A small network was shown many inputs. Here are its activations along a few directions, one row for each input.
In each table, some parts of the input vary, and every possible input appears once, in random order.
Descriptions start from the smaller parts, as in this example, which fits no table here: line(4) and (point or (values(2) and ring(5)) or ring(11)).
Shared parts are said once, and a part with two or three values counts as separate values.
In the rows, zero is written as 128.

Other details of the inputs shift rows strongly along two fixed directions, in all tables alike. That doesn't count.

Rows:
R1: [ 64 102 147 125 120 167 120 141  50 123 155  83]
R2: [104 112 139 143  93 168 148 154  51 145 152  22]
R3: [159  84  96 170 166 123 203 166 114 127 151 141]
R4: [107  85 104 155 171 158 167 156  94 114 207 135]
R5: [203 158 108 126 107  79 121 132 192 145  78 140]
R6: [ 99  82  93 147 171 156 164 164  86 117 196 144]
R7: [ 90 137 192 132  74 168 123 112  67 156  70  27]
R8: [141 125 133 144 111 119 141 130 124 143  72 111]
R9: [104  85 112 148 162 149 164 158  96 111 202 134]
R10: [144 112  86 143 182 115 165 143 157 110 183 182]
R11: [147 115 107 130 150 111 136 135 148 113 156 179]
R12: [165 166 123 113 138  89  96 103 188 125  95 179]
R13: [156 152 129 103 124  95 103 103 203 124  99 183]
R14: [193 157  95 127 103  78 122 137 199 146  69 147]
R15: [ 85 140 182 108  85 158  80  96  78 129 111  67]
R16: [ 87 110 118 129 154 163 157 141  94 114 181 107]
R17: [ 95 114 148 128 125 150 115 135  78 120 150 103]
R18: [139 132 114 136 107 134 159 154 127 147 130  87]
R19: [146 117 108 138 162 118 134 138 146 120 153 174]
R20: [140  97  81 131 166 110 159 150 152 111 174 197]
R21: [106 182 187  88  73 137  60  71 134 136  63  90]
R22: [157 157 129 112 136 101 101 107 206 132  95 181]
R23: [123 115 121 124 148 126 140 139 149 117 152 158]
R24: [117 138 117 115 137 122 116 118 132 124 123 142]
R25: [190 147 135 144 125  81 137 114 192 149  63 154]
R26: [113 182 190  97  74 130  52  70 127 136  64  90]
R27: [ 89 139 148 111 105 148  99 109  86 127 118  99]
R28: [122 143 142 118 116 132 103 110 114 123 123 129]
Each input here is: line(4) and (values(2) or ring(5)).
Which other rows does R13 become when the line(4) part takes its other values? List them by row number.
> R11, R15, R20
Which other rows does R22 become when the ring(5) part takes its other values? List them by row number.
> R13, R16, R21, R23
Which other rows does R10 become when the line(4) part takes its other values? List them by row number.
> R12, R16, R24

Rows:
R29: [142 113  99 159 148 145 176 150  95 129 195 101]
R30: [ 86 129 177 125 113 145 125 110  75 123 119  85]
R31: [185 124 102 125 133  79 146 146 198 141  88 170]
R32: [102  98 116 143 169 141 173 152 121 105 191 130]
R33: [ 85 127 149 131 125 166 104 112  60 133 103  88]
R34: [164 134 132 122 142 102 113 114 208 122 123 187]
R35: [114  76 128 150 156 150 176 147  90 114 192 149]
R36: [118 103  86 130 143 120 152 160  95 102 180 136]
R37: [159 159 150 118  93 113 107 138 162 148  56 116]
R38: [164 141 115 134 163  77 111 123 175 124  96 190]
R39: [126 164 155 103 112 128 100  85 176 131  78 129]
R40: [132 196 161  86  95  94  57  91 187 142  68 126]
R41: [ 93 136 128 106  88 156 102 118  70 122 119  81]
R42: [124 153 170 127  93 162 115 109  78 135 114  33]
R43: [170 103  83 150 147  86 171 150 179 138 128 169]
R44: [ 99 114 165 133 119 155  83 118  65 133 119  96]
R45: [ 90 139 159 108  96 163  82 121  97 139 143  84]
R46: [141 104  87 171 145 124 181 160 137 137 149 147]
R47: [149 150 135 101  85 104  68 109 145 125  95 144]
R48: [145 139  79 118 160 116 147 136 188 129 153 183]
R49: [100  87 110 148 164 162 200 141  86 115 179 143]
Describe the family of inputs behind these rows.
> values(2) or line(4) or (values(3) and ring(5))
Start at R46 and move only the line(4) part, one step at a time. The first step leads to R43. Which rows follow, in order?
> R31, R37

Rows:
R50: [ 88 115 157 121 109 150 118 119 101 135 104 102]
R51: [111 105 145 140 127 139 136 131 104 130 137 127]
R52: [128 170 168  88  86 118  66  97 161 131  77 124]
R53: [ 93 129 131 110 119 156 127 123 121 128 147 104]
R54: [122 114 144 129 136 130 135 132 130 124 120 144]
R55: [116 112 148 134 100 164 127 150  93 147 141  69]
R56: [139 131 115 116 147 123 141 133 168 118 154 162]
R57: [137 132 105 110 130 110 124 131 180 125 130 169]
R58: [120 118 127 131  99 147 138 131  66 132 122  76]
R59: [139 129 115 139 139 111 164 150 162 130 131 125]
R60: [109 132 135 118 100 135  99 125 102 126 138 110]
R61: [134  91  88 148 159 113 196 185 137 123 178 142]
R62: [108 132 125 124 111 141 105 128  88 124 146 106]
R63: [109 148 183 109  86 132  71 101 106 137  57  99]
R64: [ 93 106 108 152 145 156 176 168  59 124 173  66]
R65: [103 123 145 125 125 143 131 115 131 135 107 122]
R66: [158 154 146 107  73 101  99 103 142 142  61 115]
R67: [165 155 149 108  78 100 113 102 168 141  65 128]
R68: [178 128 109 141 161  85 149 123 212 129 119 216]
R69: [114 134 138 120 115 134  94 121  96 118 140 101]
R70: [141 140 117 110 122 109 105 130 157 118 125 160]
R71: [146 140  98 128 146 114 129 127 149 122 153 164]
R72: [100 119 138 122 111 149 122 133  99 125 162 105]
R73: [104  66  84 154 168 142 183 171  94 116 180 154]
R74: [ 98 138 113 112 124 151 117 124 103 125 141 107]
R75: [132 180 141  91 104 115  80  85 180 140  76 133]
R76: [117 180 161  92  92 133  65  92 126 131  82 101]
R77: [104 111 167 139 135 150 135 118  96 124 136 100]
R78: [ 96 120 139 134 138 153 140 117 107 133 122 116]
R79: [ 91 131 158 134  90 177 145 112  52 131 124  33]
R80: [133  88  95 155 145 149 213 157 108 115 187 120]
R81: [179 120 100 140 152  76 135 134 192 127 114 217]
R82: [ 99 125 123 118 121 152 114 139  81 115 152 104]
R83: [180 166 113 115 119  63 104 126 195 142  62 156]
R84: [170 142  88 121 169  96 148 131 204 117 148 207]
R85: [105 140 195 117  84 136  67  95  87 136  70  77]
R86: [191 134  77 151 158 104 150 152 186 139 136 170]
R87: [106 143 189 120  93 139  69  94  79 135  71  75]
R88: [162 160 143 120 139  95 111  97 194 133  72 180]
R89: [169 112  75 140 172  86 152 142 187 123 116 218]
R90: [122 173 161 119  97 118 104 108 140 143  70  75]
R91: [101  85 105 142 149 150 152 163  74 104 214 114]
R92: [141  90  80 159 200 128 195 163 128 109 183 191]
R93: [157 171 151 127  99 125  93 105 170 155  75 103]
R94: [160 127 127 144 167 102 145 115 170 122 126 177]
R95: [171 125 101 148 172  94 158 124 190 127 133 209]
R96: [105 112 148 131  88 168 111 148  59 149 134  47]
R97: [171 159 132 129 134  86 103  96 185 137  74 184]
R98: [ 96  92 111 141 130 143 167 175  63 128 172  78]
R99: [109 133 118 108 107 130 102 126 124 125 125 123]
R100: [ 96  90 123 138 156 163 166 152  86 109 217 102]
R101: [150 146 141 128 117 101  93 105 147 137  75 155]
R102: [ 74 127 130 112 101 166 101 128  62 125 137  72]
R103: [138  88  92 142 172 123 172 164 141 104 214 167]
R104: [168 178 143 105 126  86  84  87 204 129  91 164]
R105: [106 119 141 135  96 170 109 146  54 148 131  45]
R106: [104 122 153 127 119 146 109 124  80 127 103 104]
R107: [144 170 154 101 100 108  84  92 180 138  94 139]
R108: [161 174 140 117  87 109 106  91 144 139  59 107]
R109: [ 89 121 138 132 130 158 127 120  81 133 115 101]
R110: [153 121 121 135 162 109 154 130 179 122 125 187]
R111: [117 101  88 146 171 146 179 153 110 116 216 148]
R112: [146  68  93 164 194 118 197 167 139 107 197 190]
R113: [102 100 106 143 163 157 158 151  69 106 213 108]
R114: [145 124 125 143 124 143 146 145 149 142 139 110]
R115: [135 115 129 148 161 124 142 125 116 120 139 144]
The inputs of R77 and R94 match in every part but one. If R65 is changed in the same way as R77 into R94, which row does it become?
> R78
The inputs of R92 and R63 match in every part but one. If R97 is changed in the same way as R92 into R63, which row does it become?
> R81
Describe the family of inputs behind these rows.
> ring(6) and (values(3) or (values(2) and line(4)))
Which other rows does R67 become when the values(3) part takes its other values? List them by row number.
> R55, R61
Which other rows does R71 become when the values(2) part takes its other values? List them by row number.
> R97
Which other rows does R98 become when the ring(6) part takes its other values? List them by row number.
> R59, R61, R64, R83, R90
